A small network was shown many inputs. Here are its activations along a few directions, one row for each input.
Each table varies a few parts of the input and shows all the possible inputs, shuffled.
Descriptions start from the smaller parts, as in this example, which fits no table here: one of 6 places along a line, together with either a single point or one of 11 places around a ring or (one of 2 separate values, together with one of 8 places around a ring).
Shared parts are said once, and a part with two or three values counts as separate values.
In the rows, 128 means zero.

Other details of the inputs shift rows strongly along three fixed directions, in all tables alike. That doesn't count.

A family of inputs:
R1: [143 136 130 177 103  77 128  88  95 194 135]
R2: [149 150 156 166  98 119  97  57 130 142  73]
R3: [116 178 121 192 130 150 100  67 116 158 110]
R4: [ 30 124 119 127 142 215 132 146  57 141 162]
R5: [139 123 150 166  68  86  97 101  83 176 123]
R6: [ 87  84 114  70 166 208 169 178 128  61 171]
R7: [192  98 145  86 127 121 107 146 194  73 130]
R8: [110 131  85  94 170 186 120 142 168  44 161]
R9: [ 80 133  75  66 138 180 192 215 102  75 243]
R10: [170 115 133 111  94  69 184 170 129 155 118]
R11: [122 166 128 182 117 111 118  69 103 183 116]
R12: [ 39 189  98 127 140 193 174 166  57 117 122]
R13: [160 123 130 137 148 105 123 105 156 145 131]
R14: [159  78 114 106  93  62 195 215  81 157 245]
R15: [137 159 124 164 125  98  78  54 142 153  94]
R16: [115 116 125  89 180 187 167 179 188  20 120]
R17: [170 152 138 153 129  96 130 126 140 125  65]
R18: [103 180 138 167 155 137 102 100 116 168  47]
R19: [ 37 145 121 143 137 216 144 110  63 136 132]
R20: [ 23 165 103 125 156 202 152 136  84 157  97]
R21: [ 86 155 122 135 133 136 123 113 117 174  71]
R22: [ 88  85  71  82 155 177 178 204 107  44 228]
R23: [143  99 148 127 145 140 102  99 154 118  98]
R24: [109 152 134 142  84  86 186 159  65 228 123]
R25: [127 153 145 154 118 142  66  47 148 122  60]
R26: [128 155 132 141  84  74 125 112 110 193  78]
R27: [141  77 110 110 156 116 135 169 138 115 187]
R28: [147 105 128 124 126  72 146 143 113 188 174]
R29: [ 49 165 124 131 129 228 158 147  69 134 160]
R30: [117 135 129 189  99  84 129 117  55 225 166]
R31: [192 107 149 109 113 127 143 151 165  87 141]
R32: [158 152 132 175 133 118 110  93 140 159 124]
R33: [109 120 144 175 119 156 100  93  96 144 106]
R34: [114 169 143 155 120 128 102  93 151 107  65]
R35: [134 141 158 163 140 153  83  54 148 142  61]
R36: [189 113 148 102 131  86 112 140 217  57  85]
R37: [115 150 160 154 114 130 106  83 104 196  98]
R38: [115 156 129 152  99  86 171 134  61 228 182]
R39: [108 171 140 129 105  75 160 176  60 227 129]
R40: [193 110 164 126 126 122 112 126 175 120 116]
R41: [154  68 136 105 146 139  98 138 167  76 126]
R42: [ 36 142 113 154 117 212 124 115  52 116 139]
R43: [165  97 122 123 151  88 108 112 166 128 132]
R44: [ 47 139  84 119 163 183 120 116 102 113 154]
R45: [145  97 105  81  84  53 199 205  84 158 242]
R46: [139 159 126 158  95  73 117  86 104 185 134]
R47: [193 118 144 111 136  70 153 180 154 133 104]
R48: [168 104 117  94 164 131 139 167 177  99 176]
R49: [167 109 127  88 108  77 199 223 105 181 244]
R50: [166 145 141 141 140  97 142 144 140 129  80]
R51: [116 114 125  81 165 206 121 154 169  55 139]
R52: [157 112 143 102 133 130  97 104 175  90 100]
R53: [168 138 131 100 103  54 155 187 122 143 127]
R54: [106 147 138 134  90  86 178 160  70 238 124]
R55: [188 123 149 120  99 111 108 120 166  96 119]
R56: [161 133 120 140 124  98 128  98 146 121 131]
R57: [115 167 130 169  97 109 127  86 107 175  55]
R58: [122 134 112 187 139 124  45  48 140 123  88]
R59: [ 41 163 127 137 136 220 149 113  70 138 131]
R60: [201 112 152 119 130  93 127 136 217  48  82]
R61: [161 113 119  88 132  97 155 188 141 143 204]
R62: [152 145 160 170 104 124 102  60 131 150  74]
R63: [ 51 126 119 108 151 204 125 123  97 117 134]
R64: [153  94 111  89  87  55 209 204  83 157 240]
R65: [133 158 132 149  80  75 131 107 109 186  74]
R66: [152 107 142 121 103 103 103 104 138 121 112]
R67: [107 133 140 161 109 152 120  82  95 144 102]
R68: [176 115 147 111 102 103 118 109 159  99 113]
R69: [168  97 153 165 105 112  97  94 133 121 100]
R70: [173 106 130  89 110  63 144 162 163 138 103]
R71: [ 72 167  89 141 148 201 136 121 107  97 159]
R72: [130 129 119 173 154 133 103  68 139 132 102]
R73: [ 61 120 127 151 154 213 103 108  95 115 118]
R74: [165  91 149  95  90  71 135 150 123 153 154]
R75: [ 97 155 122 151 152 141 114  90 114 176 127]
R76: [122 146 121 147 159 133  90  73 151 144 102]
R77: [ 67 140  87  94 167 181 135 137 124  94 166]
R78: [ 92 171 153 130  78  76 154 165  74 214 143]
R79: [145  80 111  86  97  55 169 217  87 167 246]
R80: [175 112 138 108 124 152 125 135 176  52 126]
R81: [ 44 172 129 132 161 193 120 125 125 116  91]
R82: [163  88 105  86 125  79 144 160 149 101 183]
R83: [103 132 123 104 162 190 163 167 169  32 118]
R84: [183  75 125 120 133  63 113 150 153 137 167]
R85: [197 102 162 114 155 100 125 144 224  72  83]
R86: [183 121 150 115 103 109 100 123 168 105 120]
R87: [140 121 129 163 144 106 106  84 133 167 118]
R88: [ 55 135 109 115 126 200 132 116  88  92 136]
R89: [143 140 166 128 110  74 151 162 129 185 124]
R90: [103  83 103  68 150 202 166 167 142  14 163]
R91: [ 85 137 130 108 156 216 125 141 129 102 138]
R92: [128 115 121 180 160 137  78  78 138 136 108]
R93: [ 61 187 102 138 151 184 126 125 101  94  78]
R94: [184 117 122  98 173 115  97 138 216  39  54]
R95: [170  88 142  82 158 146 108 124 203  59 107]
R96: [172  75 140 120 143 128  65 102 189  58  91]
R97: [152 113 118 153  93  61 116 126 101 162 168]
R98: [ 77 154  91 114 163 190 115 132 132  97 159]
R99: [173  78 136 124 134 129  66  97 187  48  92]
Description of these inputs: one of 9 places around a ring, together with either one of 3 separate values or (one of 2 separate values, together with one of 4 places along a line).
- The inputs of R86 and R31 match in every part but the place on the ring of 9. If R53 is changed in the same way as R86 into R31, which row does it become? => R17
- The inputs of R38 and R77 match in every part but the place on the ring of 9. If R19 is changed in the same way as R38 into R77, which row does it become? => R74
- The inputs of R7 and R55 match in every part but the place on the ring of 9. If R44 is changed in the same way as R7 into R55, which row does it become? => R45
- Which other rows does R28 become when the choice among 2 separate values takes its other values? List them by row number. => R23
- Which other rows does R53 become when the choice among 3 separate values takes its other values? List them by row number. => R26, R36
- Which other rows agree with R61 in the place on the ring of 9? List them by row number. => R21, R39, R41, R43, R51, R63, R76, R81, R84, R95
- Which other rows does R14 become when the place on the line of 4 takes its other values? List them by row number. => R1, R3, R11
- Which other rows does R65 become when the choice among 3 separate values takes its other values? List them by row number. => R34, R93

A family of inputs:
R100: [ 82 131 120  85 146 184 194 185 118  99 182]
R101: [ 93 132 131 149  93 112 137 127  75 165 159]
R102: [111 123 109 114 203 216 113 110 184  52  73]
R103: [ 70 147 109 126 116 146 155 142  63 170 120]
R104: [213  69 143 111 134  66 139 167 161 138 157]
R105: [135 121 129 167 112  92  99  97  96 179 103]
R106: [117 160 154 164 123 111  84  94 130 159  64]
R107: [114 112 110 114 189 192  67  69 205  39  77]
R108: [ 82 116 109  75 138 176 149 157 124  88 185]
R109: [151 162 162 159  85 100 104 115 103 171  98]
R110: [179  78 129  90  86  80 174 195 107 118 205]
R111: [131 148 150 157  86  87 129  94 113 171  94]
R112: [175  98 143  89 129  87 175 180 164 127 153]
R113: [222  89 144  95  98  76 117 133 171 112 151]
R114: [214  77 134  89 123  63 115 141 175 128 137]
R115: [200  86 142 101 110  51 145 148 179 111 111]
R116: [123 141  85 146 175 155 104 116 176  53 105]
R117: [ 83 106 110 102 169 181 156 168 126  94 180]
R118: [113 128 132 180 137 125  70  53 138 128  70]
R119: [ 53 148 130 142 117 161 161 149  55 180 195]
R120: [122 166 161 167 110 116  88  91 130 151  76]
R121: [148 140 152 177  98 116 107  95  98 184 134]
R122: [ 80 158 119 131  91 156 162 136  60 152 141]
R123: [145 147  96 123 165 137 103 117 188  85 119]
R124: [ 89 182  99 145 130 115 164 126  62 180 165]
R125: [ 78 130 107  86 168 192 141 186 119  80 131]
R126: [134 163 146 173 127 163 102  66 135 141  71]
- What do these inputs look like to the network? => one of 3 separate values, together with either a single point or (one of 2 separate values, together with one of 4 places along a line)
- Which other rows does R105 become when the choice among 2 separate values takes its other values? List them by row number. => R103
- Which other rows agree with R113 in the choice among 3 separate values? List them by row number. => R106, R107, R108, R109, R114, R120, R123, R125
- Which other rows does R115 become when the choice among 3 separate values takes its other values? List them by row number. => R106, R112
